84,29,85,68,54,40,28,64
33,158,33,60,123,147,159,60
82,36,84,72,54,45,34,66
90,37,91,73,61,46,35,70
90,37,90,70,66,49,36,68
201,22,197,166,59,29,24,176
60,184,58,86,143,168,187,94
Rows and columns are numbered from 0.
Report the top-right entry.
A: 64
Report the entry in row 0 and column 2.
A: 85
The entry in the bottom-right corner is 94
Report the entry directly above the largest entry.
A: 90
The entry in row 0 and column 0: 84
Report the entry directly below 201.
A: 60
Report the entry directly above 187.
A: 24
Report the entry in row 0 and column 1.
A: 29
The entry just right of 35 -> 70
The entry directly below the smallest entry -> 184
The entry directly above the smallest entry is 37
The entry directly below 49 is 29
The entry just right of the smallest entry: 197
Report the entry directly above 91.
A: 84
Report the smallest entry.
A: 22
Report the entry at row 1, column 2.
A: 33
Report the entry directly above 24.
A: 36

2,14,-43,-3
The third entry from the left is -43
What is the second entry from the left?
Answer: 14
The last entry: -3

Read these off the table that follows.
1) Give the last entry, reading row by row.
2) Give the entry directly below 8.17.
3) Give the 1st entry in reading order.
4) Give the entry just right of the smallest entry.
5) Give the entry directly below 1.20.
6) Give the entry just right of 0.66.
7) Give the smallest entry in the first column.
8) Give the top-right entry.
[[0.94, 8.28, 1.44, 9.40, -8.65],
 [2.10, -16.28, 0.66, -18.79, 22.34],
 [1.20, 7.35, 1.10, 8.09, -7.10],
 [0.89, 8.17, 1.66, 9.38, -8.34],
 [0.73, 7.70, 1.78, 9.02, -8.36]]
1) -8.36
2) 7.70
3) 0.94
4) 22.34
5) 0.89
6) -18.79
7) 0.73
8) -8.65

Questions about the matrix below.
1) Give the 1st entry in reading order.
2) Give the entry just left of the largest entry.
3) Give the entry just right of 4.58.
4) Give the smallest entry.
5) Give the entry just left of -17.65.
6) Give the second smallest entry.
7) Give the third smallest entry.
8) Give the entry just left of 8.93.
array([[  0.04,   0.71,   4.84,   1.25,   0.24,   0.92,  -4.82,   8.93,
          3.33],
       [ -0.91,  15.48,  -5.77, -10.09,   4.00,   4.19,   1.48,   4.58,
          9.94],
       [  9.28,  22.35,  -0.69, -17.65,   5.12,   5.39,  10.59,   2.86,
          7.66],
       [ -2.29, -12.88,  -9.20,   8.36,  -3.32,  -6.89,  -5.04, -12.77,
         -2.55],
       [ -8.81, -27.53,   4.62,  13.17,  -0.73,  -2.67,  -5.65,  -3.88,
        -11.35],
       [ -3.44, -16.37, -12.55,   9.07,  -9.00,  -8.69,   0.28, -22.25,
         -6.40]])
1) 0.04
2) 9.28
3) 9.94
4) -27.53
5) -0.69
6) -22.25
7) -17.65
8) -4.82

grid = [[-14.228, -21.671, 7.904, -12.640, -24.669, 7.329, -9.082, -11.952, -17.245, -13.149], [-10.377, -14.010, -9.602, -15.923, -18.845, -9.512, -16.836, -16.529, -17.770, 2.379], [-9.997, -13.371, -13.091, -15.552, -17.938, -12.869, -16.536, -16.262, -17.221, 2.247], [-10.939, -14.246, -23.666, -15.378, -18.987, -23.036, -15.963, -15.836, -17.019, 2.365], [-10.689, -13.842, -23.934, -15.439, -18.588, -23.295, -16.206, -15.973, -16.969, 2.827], [-13.885, -21.698, 23.597, -13.678, -25.139, 22.422, -10.577, -13.089, -18.512, -12.234], [-14.337, -21.675, 6.581, -12.918, -24.898, 6.057, -9.491, -12.213, -17.447, -12.296], [-10.458, -14.242, -18.204, -14.020, -17.911, -17.787, -13.961, -14.551, -16.013, -1.699], [-12.466, -16.986, -17.129, -14.985, -21.621, -16.746, -14.338, -14.966, -17.494, -1.223], [-10.116, -14.023, -7.259, -15.030, -18.178, -7.261, -15.514, -15.670, -17.080, -0.169], [-12.413, -16.951, -17.121, -14.838, -21.478, -16.739, -14.135, -14.829, -17.363, -1.575], [-11.167, -14.701, -22.798, -15.150, -19.313, -22.201, -15.454, -15.531, -16.956, 1.378], [-14.378, -22.689, 24.898, -13.055, -25.770, 23.673, -9.284, -12.295, -18.254, -14.644]]
The entry just left of 2.247: -17.221
Give the entry just right of -18.845.
Answer: -9.512
Give the entry just right of -14.228.
Answer: -21.671
The entry just right of the largest entry -> -13.055
Give the entry just left of -13.678.
Answer: 23.597
Give the entry just left of -15.514.
Answer: -7.261
The largest entry -> 24.898
Give the entry just left of -17.129.
Answer: -16.986
Give the entry just right of the smallest entry.
Answer: 23.673
The entry just right of -9.512 -> -16.836
The entry just right of -14.829 is -17.363

[[  0 -20  15  13  -2  28  -5  23]
 [ 45  16  12   3 -23   7   4   1]
 [ -2 -15 -31   9 -13 -24   5  40]
 [ 14  17  -3  -6  -2  -5  14   6]
 [-26   7 -11  24 -10 -21  -1   6]
 [ 18  -9   7 -18   4  14  -7 -12]
 [ 11  -6  -7  -3  -6 -15  -5 -14]
 [ 20  12  -3   2  -9  -1 -19 -11]
 [ 24  15  -2  19   2  -4 -23  -9]
 [ 20  -4 -18 -14 -16 -13  -8  -5]]
Indices start at 0.
The entry at row 2, column 1 is -15
Which number is the entry in the top-left corner? 0
Which number is the entry in row 0 and column 2? 15
The entry in the top-right corner -> 23
The entry at row 2, column 2 -> -31
Which number is the entry directly below the smallest entry? -3
The entry at row 1, column 2: 12
Which number is the entry at row 1, column 1? 16
The maximum -> 45
The bottom entry of the column that holds the largest entry -> 20
Which number is the bottom-right entry? -5
The entry at row 0, column 1 is -20

Questions about the array below. Indices start at 0.
1) Find the entry in the top-left corner.
2) Find the entry directly below 44.
3) Find the entry in row 2 and column 2.
4) Find the bottom-left entry.
5) Find the entry at row 0, column 1.
6) Find the entry directly above the smallest entry.
7) Find the entry in row 2 and column 1.
8) Find the entry in the bottom-right corner.
[[ -8 -21 -11 -10  38 -10  43 -15  28   0  36  28 -23  -5  27]
 [ -5 -31 -20  19  49 -12  44 -22  48  -1  28  21  -1  10   4]
 [ -4 -33 -29   2  45  -9  43   6  25 -16  38  10 -27   7  18]
 [ -4 -27 -10  17  39   8  46 -11  36   1  34  19 -22   0   6]
 [-10 -38 -17   2  40   1  39 -16  49   2  47  19  -6 -11   6]]
1) -8
2) 43
3) -29
4) -10
5) -21
6) -27
7) -33
8) 6

[-14 -20  46 -18  12   6 -33 -22 -39  14  13   5  24]
The last entry is 24
The entry just left of 13: 14
What is the third entry from the end?
Answer: 13
What is the second entry from the left?
Answer: -20
The entry just right of -33 -> -22

Questions about the row below.
1) Give the entry just left of 7341.
2) Give the entry just left of the smallest entry.
(9827, 8407, 6234, 2637, 7341, 7435)
1) 2637
2) 6234
